Each row below holds a small network's activations on one input, seen along a few directions.
Each table varies a few parts of the input and shows all the possible inputs, shuffled.
Descriptions start from the smaller parts, as in this example, which fits no table here: values(2) and (point or ring(9) or (ring(5) and line(6))).
Shared parts are said once, and a part with two or three values counts as separate values.

Other details of the inputs vary at random and push rows far along two fixed directions, the same in every table; ignore that.
To show where, the next rows are all for the same input, with only those details redrawn:
[ 29, -11,  40,  -8,  36,  10,  26,  -2,  -3,   4, -17,  31,  17]
[  9, -16,  47, -17,  21,  24,  24,  -8,   5,   4,   3,  16,  -2]
[-49,  -6,   1,  -8, -53,  22,  -6, -15,  -2,   1,  15, -43, -35]
[  9, -17,  49, -18,  22,  25,  24,  -9,   7,   4,   4,  15,  -4]
[ 25, -14,  48, -13,  37,  16,  26,  -4,  -1,   3, -10,  29,  11]
[ -2,  26, -59,  38, -38, -35, -11,  17, -44,  -2, -55, -17,  32]
[  8, -16,  50, -17,  20,  26,  24,  -9,   7,   4,   6,  16,  -4]
[  0,  26, -60,  40, -37, -38, -12,  18, -46,  -1, -58, -17,  36]

A family of inputs:
r1: [ 27, -16,  56,  -1,  53, -11,   2,   8,  28,  19,  30,  28,  -8]
r2: [-14, -22,  49, -28,   5,  36,  10, -21,   3,  -2,  26,   6, -25]
r3: [ 44,  14, -67,  30,  25, -44,  -8,  40, -52,  -8, -79,  31,  77]
r4: [-42,   1, -44,  -6, -44,   4, -31, -24,  30,   7,  54, -59, -42]
r5: [-51, -18, -10, -26, -40,  34,  -9,  -5,   0,  -7,  23, -40, -36]
r6: [44,  6, 10, 10, 53, -1, 24, -4, 29,  2, 26, 30, 10]
r7: [ 42,  -6,  29, -16,  42,  23,  26,   3,  10, -10,  -3,  38,  14]
r8: [-76,  11, -21,   0, -72,   1, -41, -14,  25,   4,  68, -57, -75]
r9: [ 28,  -8,  21, -11,  33,  10,  17,  -3,   0,  -9,  -1,  37,   8]
r10: [-34,  13, -40,  18, -57, -13, -18,   2, -35,  -5, -17, -38,  -6]
r11: [ 30,  -4,  27,   1,  28,   5,  23,   3,  -4,   5, -24,  28,  25]
r12: [ 44,   2,   4,   7,  38, -12,  11,   6, -25,  -8, -30,  46,  38]
r13: [ 10,  39, -90,  66, -30, -98, -50,  41, -25,   9, -55, -21,  50]
r14: [ -8, -12,  29, -28,  -3,  43,  14, -16,  23,  -9,  36,   2, -33]
r15: [-19,  11, -29,  16, -39, -10,  -6,   4, -25,  -2, -24, -24,   4]
r16: [-89,  20, -31, -12, -78,  -5, -51, -18,  42,   1,  66, -64, -69]
r17: [ 18,  -1,  39, -18,  49, -24,  -8,   1,  48,  10,  18,  29,   9]
r18: [-12, -23,  32, -36,   7,  50,  17,  -8,  22,  -8,  32,  -1, -26]
r19: [ 31,  21, -79,  36,  20, -38, -14,  17, -16,  -7, -33,  -2,  31]
What is each input in this table made of?
Answer: values(3) or ring(5) or line(11)
Which of the alternatives is r9?
Answer: line(11)
Start at r3 and move only the line(11) part, one step at a time. The first step leads to r5. Which rows follow, in order?
Answer: r18, r7, r14, r9, r12, r2, r10, r15, r11

A family of inputs:
r20: [ 40,  15, -21,  24,  26, -29,   4,  21,   3,   4, -16,  18,  31]
r21: [ 12,   6,  12, -10,  14,  -7,  -1,   0,  15,  -7,  13,  23,   3]
r22: [-33,  11, -39,  22, -45, -11, -24,   2,   3,   4,  27, -40, -24]
r23: [ 10,   0,  -3,   6,  14, -23,  -8,  16, -20,   7, -27,  14,  33]
r24: [ -7,  -2,  -5,   3,   4,  -5,  -9, -12,  16,   6,  23, -16, -10]
r25: [  1,  -4,  33,  -2,  -8,  22,  17, -19,  -3,   4,  17,  -1, -14]
r26: [ 18,  22, -36,  31,   4, -32, -13,  18,  -6,   4, -14,   3,  15]
r27: [ -3,  14,  -1,  -4,   0,  -7, -14,   0,   8,  -7,   9,  13,  -7]
r28: [ 14,   8, -29,  14,   3,   3,  16,   4, -20, -14, -24,  11,  22]
r29: [  2,   3,  -5,   4,   2,  -1,  -3,   4,  19,   7,  18,  -8, -14]
r30: [  1, -16,  57,  -8,  17,   3,  11,  -3,   4,   6,   4,  16, -10]
r31: [ 18,  12,  -1,  20,  -7, -12,  12,  -3, -27,   3, -20,  10,  11]
r32: [  4, -32,  69, -36,  44,  19,  13,  -5,  16,  12,  17,  31,  -7]
r33: [-25,  -4,  11,   6, -30,  -4,  -7,   0,  -3,   3,  -3, -23, -11]
r34: [ -1,   1,  -5,  -3,   9,  -4,  -4,  -8,  21,   5,  14, -12,  -9]
r35: [-23, -23,  37, -33,   5,  22,   1,  -3,  18,   9,  14,  -5, -16]
r36: [  9,  15, -32,  18,   9, -29, -14,   2,   1,   3, -11,  -4,  14]
r37: [-11, -24,  16, -33,   7,  35,  -1,  -6,   6,  -6,  19,  -9, -23]
r38: [ -4,  10,  -2,  -1,  -1, -11, -15,  -2,   6,  -5,  11,  16,  -8]
r39: [ -6,  -1,  -6,   3,   8,  -9,  -9, -12,  15,   7,  17,  -7, -12]
r40: [ 32,  -8, -18,   3,  27,  -5,   0,  14, -22,  -7, -26,  19,  34]
r41: [ -3,   9,   0,  -1,  -4,  -9, -13,  -2,   7,  -6,  16,  10,  -5]
r42: [ 11, -24,  12, -21,  23,  19,   4,   0,  -4,  -4,   4,  13,  -3]
r43: [ 17, -13, -13, -11,  14,  11,   3,   9,  -4,  -7, -19,   7,  19]
r44: [ 10,   8,  10,  18,   4, -26,  -2,  14, -19,   4, -33,  10,  19]
r45: [  9, -26,  86, -20,  36,  22,  21,  -9,  18,   8,  21,  23, -12]
r46: [-40, -11, -45,  -7, -51,  14, -22,  -1,  -9, -10,   5, -45, -17]
r47: [-15,  12, -16,  21, -33, -21, -10,  11, -15,   2, -30, -18,  13]
r48: [  0, -18,  40, -25,  27,   9,   4,   4,   6,  10,   1,  17,   2]
r49: [-10,   1,  -8,  -9,  -8,  29,  16,  -7,  -3, -12,   2,  -7, -14]
r50: [ 12,  11, -31,  17,   8, -28,  -7,   2,   4,   3,  -7,  -5,  17]
r51: [ -5,  20, -26,  22, -37,  -7,   2,  -3, -22,   1, -24, -17,   4]
r52: [ 10,  -5,  38,  -9,   3,  29,  27, -19,  10,   5,   7,   9,  -6]
r53: [ 10,  -3,  29,   5,  14, -10,   8,   8,  -2,   4, -23,  12,  10]
r54: [ 24,   9, -20,   8,  15,   7,  22,   5, -15, -12, -29,  20,  27]
r55: [ 12,   8,  12, -14,  13,  -5,   0,   0,  18,  -8,  10,  20,   4]
r56: [-34,  -4,  -7, -11, -28,  33,   7, -15,  -7, -11,  25, -23, -35]
r57: [ 24,  -1,   1,   0,  26, -19,   3,  19,  -9,   8, -39,  24,  45]
r58: [ 18,  26, -29,  12,   3, -33, -14,  14,  -6,  -8, -23,  19,  22]
r59: [-40,  -7, -45, -10, -48,  16, -22,   1,  -9, -10,   1, -46, -22]
r60: [-16,   4, -14,  13, -15,  -6, -15,   0,  11,   7,  24, -15, -22]
r61: [ -1,  -2,  33,  -7,  -7,  23,  18, -18,  -2,   5,  12,   1, -19]
r62: [  0,   1,  -5,  -4,   9,  -4,  -1,  -8,  23,   4,  16, -13,  -4]
r63: [-22,  -2, -12,   3, -24,   2,  -8,  -2,  21,   5,  36, -27, -27]
r64: [-43,   8, -42,   7, -56,  19,  -6,  -9, -20, -15,  14, -42, -24]
r65: [-21, -26,  38, -31,   3,  21,   1,  -5,  18,  10,  19,  -4, -11]
r66: [ 25,  12, -17,   9,  18,   3,  18,   7, -25, -13, -26,  21,  22]
r67: [ 19,   9,  -2,  19,  -8,  -5,  15,  -5, -17,   2, -21,   7,  16]
What is each input in this table made of?
Answer: ring(6) and (values(3) or ring(5))
The inputs of r48 and r32 match in every part but the ring(6) part. If r36 is changed in the same way as r48 into r32, which row does it become?
Answer: r39
The inputs of r26 and r20 match in every part but the ring(6) part. If r44 is changed in the same way as r26 into r20, which row does it become?
Answer: r47
Change only the ring(6) part in r56. List by row number the other rows that result.
Answer: r28, r49, r54, r64, r66
Which other rows agree with r53 in the ring(6) part? List them by row number.
Answer: r29, r34, r35, r49, r51, r58, r59
Change only the values(3) part in r63. List by row number the other rows that result.
Answer: r21, r50
